Each row below holds a small network's activations on one input, seen along a few directions.
Each table varies a few parts of the input and shows all the possible inputs, shuffled.
A made-up example of a description, with smaller parts first: one of 2 separate values, together with either a single point or one of 9 places around a ring or (one of 6 places along a line, together with one of 8 places around a ring).
Shared parts are said once, and a part with two or three values counts as separate values.
(in the rows, 128 means zero)

Other details of the inputs vary at random and push rows far along three fixed directions, the same in every table; ignore that.

Rows:
x1: [ 84 129 126 102 111 111 129 151 129 152 143 121 128 123]
x2: [ 85 119 111 107 107 110 147 152 142 161 135 126 158 126]
x3: [ 83 114 112  99 131  93 130 144 150 151 133 136 141 115]
x4: [129  93 127 107 125 130 160 182 156 138 120 152 132 183]
x5: [161 145 110 134 148 159  60 140  64 154 146  93 155  98]
x6: [169  91 109  84 150 143  94 176 114 146 142 141 132 141]
x7: [226 103 140 138 172 181 117 117 124  95  91 147 115 163]
x8: [207  90 117 111 155 141  92 138  81 113 133 146 116 137]
x9: [227 102 140 129 175 175 121 126 130  81 113 148 100 161]
x10: [ 43 128 142 134  86  86 193 140 211 136 106 159 129 164]
x11: [100 157 141 131 125 119  88 105 114 140 136 113 121  93]
x12: [112 145 120 142 131 128 108 107 113 150 134 106 151  91]
x13: [115 149 107 129 127 130 109 117 109 129 142  94 135  87]
x14: [118 149 146 189  97 119 212  80 151  63 105 132 102 144]
x15: [104 155 145 137 123 123  93 114 113 142 155 109 119  97]
x16: [118  90 136  76 148 103 169 161 156 129 100 161 131 168]
x17: [110 119 128 112 119 113  95 173 137 180 151 144 139 148]
x18: [147  74 131  74 133 101 167 169 134 121 113 182 118 186]
x19: [128 170 157 199 108 147 198  58 175  67 109 115 100 129]
x20: [106 149 124 116 125 123 119 124 102 133 136 100 137  99]
x21: [170 162 137 185 127 176 163  76 126  72 113 102 112 120]
x22: [111 151 122 139 123 126  76 101 122 138 142 112 122  86]
x23: [120 131 119 146 104 115 118 110  98 136 146 126 129 107]
x24: [ 99 155 124 151 124 121 114 114 120 142 129 108 149 104]
Each input here is: one of 4 places along a line, together with either a single point or one of 5 places around a ring.
Question: Changing only the place on the line of 4 turns x2 into x20. The same change can be made to x12. Which row results?
Answer: x16
Question: Change only the place on the ring of 5 in x4. List by row number the other rows that result.
Answer: x5, x10, x17, x24
Question: List by row number the other rows that have the place on the line of 4 in common with x13.
Answer: x3, x6, x8, x9, x22
Question: Change only the place on the line of 4 in x18. List by row number the other rows that result.
Answer: x8, x14, x23
